A small network was shown many inputs. Here are its activations along a few directions, one row for each input.
Each table varies a few parts of the input and shows all the possible inputs, shuffled.
Descriptions start from the smaller parts, as in this example, which fits no table here: one of 3 separate values, together with either a single point or one of 11 places around a ring or (one of 6 places along a line, together with one of 8 places around a ring).
Shared parts are said once, and a part with two or three values counts as separate values.

Other details of the inputs shift rows strongly along two fixed directions, in all tables alike. That doesn't count.

A family of inputs:
R1: 139; 385; 178; 241; 321; -731; -199; -200; 79; -91; 117
R2: 11; 303; 265; -71; 409; -195; -33; 469; 100; 135; -451
R3: 261; 372; 16; 220; 387; -724; -69; -90; -101; -94; 44
R4: -272; 333; 272; -41; 335; -47; -385; 767; 193; 285; -752
R5: 112; -326; -183; 27; -258; 274; 94; -175; -119; -19; 244
R6: 74; -259; -112; 90; -312; 67; 331; -842; -15; -318; 716
R7: -118; -331; -276; -141; -356; 412; 145; -132; -145; -76; 205
R8: -234; -302; 180; -392; 45; 638; 359; 464; 191; 214; -416
R9: -252; -252; 38; -199; -253; 551; 73; 137; 86; 112; -223
R10: -71; -245; 36; -147; -57; 301; 334; -188; 31; -8; 115
R11: 242; 348; -43; 151; 264; -631; -82; -155; -142; -213; 236
R12: 92; -303; -217; -65; -270; 271; 24; -154; -114; -54; 284
R13: 120; 462; -123; 344; 173; -532; -287; -180; -105; -99; 28
R14: -206; -251; 230; -280; -62; 519; 281; 119; 127; 51; -126
R15: 91; 278; -91; 147; 166; -363; -204; 237; -107; 43; -248
R16: 68; -154; -139; -63; -54; -33; 229; -380; -123; -191; 417
R17: -128; -431; 44; -103; -332; 542; 21; -39; 114; 96; 107
R18: 291; 259; -87; 297; 165; -621; 43; -413; -193; -264; 410
R19: 266; 325; -95; 149; 269; -668; -66; -156; -88; -200; 218
R20: 33; -291; -196; 199; -530; 94; 45; -775; -57; -190; 745
R21: -214; -159; -59; -20; -252; 408; 44; -201; -4; -47; 71
R22: 283; 288; -73; 242; 265; -646; 17; -203; -95; -174; 195
R23: 112; 417; 123; 55; 294; -359; -338; 525; 81; 253; -527
R24: -159; 289; 220; -8; 231; -179; -372; 616; 177; 239; -608
R25: -64; -195; -184; 18; -302; 277; 119; -270; -69; -47; 176
R26: 153; 158; 53; 64; 142; -135; -243; 265; 54; 152; -265
R27: 208; 302; 35; 336; 146; -732; -111; -491; 47; -240; 428
R28: -25; 293; 336; -104; 419; -255; -110; 395; 183; 149; -483
R29: -84; -368; -183; -231; -337; 507; 136; 54; -79; 59; 102
R30: 140; 324; 30; 70; 260; -367; -280; 519; -28; 201; -433
R31: -186; -274; 97; -247; -249; 579; 50; 236; 129; 204; -237
R32: -9; -272; -37; 126; -320; 69; 271; -798; -39; -312; 782
R33: -342; -280; -25; -271; -69; 726; 154; 542; -22; 213; -471
R34: -360; -257; -61; -364; -82; 720; 82; 563; -19; 176; -426
R35: 29; -185; 35; -28; -194; 264; -73; -65; 70; 56; 27
Description of these inputs: one of 5 places along a line, together with either one of 3 separate values or one of 4 places along a line.
Q: Changing only the place on the line of 5 turns R35 into R12. The same change can be made to R28. Which row results?
A: R16
Q: A walk changes only the place on the line of 5. It starts at R24 and steps to R9. List the rest of the walk in order.
A: R25, R15, R7
Q: Change only the place on the line of 4 in R25. List by row number the other rows that result.
A: R13, R23, R26

A family of inputs:
R36: 181; 409; -387; 549; -20; -710; -340; -388; -292; -203; 296
R37: 314; -535; -234; 117; -492; 305; 287; -758; -130; -151; 762
R38: -33; 466; 430; 93; 537; -349; -192; 450; 228; 187; -621
R39: 346; 348; 229; -144; 505; -460; -124; 627; 120; 239; -547
R40: -462; -296; 291; -153; -162; 641; 137; 240; 278; 223; -332
R41: -218; -287; -158; -416; -52; 681; 468; 329; -131; 75; -305
R42: -387; -192; -179; -268; -303; 731; -141; 423; -50; 159; -389
R43: 147; -410; -248; 68; -679; 291; -117; -694; -38; -128; 705
R44: 174; 502; 197; 181; 407; -722; 45; -325; 79; -179; 69
R45: 53; 407; 231; 169; 442; -778; -46; -211; 71; -245; 226
R46: -65; -524; 141; -475; -32; 536; 303; 459; 100; 149; -69
R47: 189; 278; 199; 112; 262; -403; -485; 680; 166; 357; -560
R48: -495; -196; 299; -277; -225; 699; -67; 227; 307; 184; -349
R49: 43; -354; -494; 166; -444; 367; 344; -733; -364; -284; 647
R50: 215; 385; -315; 279; 255; -828; -72; -328; -347; -382; 466
Q: Changing only one part turns R44 into R39. The same change can be made to R48. Which row results?
A: R43
Q: What do these inputs look like to the network?
A: one of 3 separate values, together with one of 5 places along a line
Q: Change only the place on the line of 5 in R50. List by row number the other rows that result.
A: R36, R41, R42, R49
Q: Change only the choice among 3 separate values in R50. List by row number the other rows that result.
A: R45, R46

A family of inputs:
R51: 141; -178; -340; 360; -536; 0; -128; -704; -142; -131; 584
R52: -203; -309; 334; -341; -82; 391; 193; 60; 287; 58; 22
R53: 93; -271; -76; -252; -8; 455; 359; 221; -80; 122; -190
R54: 48; -384; -46; -405; -76; 367; 231; 294; -23; 63; 22
R55: -151; -330; -39; -81; -339; 526; -183; 215; 51; 187; -98
R56: 120; -99; 44; 204; -192; -40; 296; -913; 44; -252; 595
R57: 62; 382; 420; 98; 446; -501; -134; 279; 267; 147; -387
R58: -527; -62; -231; -80; -250; 574; -35; 177; -129; 2; -254
R59: -207; 618; 137; 219; 469; -650; -60; -166; 7; -246; -71
R60: 59; 194; -457; 210; 54; -410; 250; -582; -443; -459; 556
R61: -196; -331; 347; -227; -33; 421; 228; 78; 258; 85; -13
R62: 303; 265; 74; -15; 467; -510; -177; 549; -43; 109; -288
R63: 89; 365; 56; 83; 101; -410; -664; 441; 91; 179; -343
R64: 151; -147; -42; -153; 113; 89; 210; 337; -56; 137; -183
R65: 217; 286; -182; 380; -135; -302; -385; -286; -90; -1; 47
Q: Changing only one part turns R53 into R65. The same change can be made to R54. Which row results?
A: R63
Q: What do these inputs look like to the network?
A: one of 3 separate values, together with either a single point or one of 4 places along a line
Q: Change only the choice among 3 separate values in R59. List by row number the other rows that result.
A: R58, R60
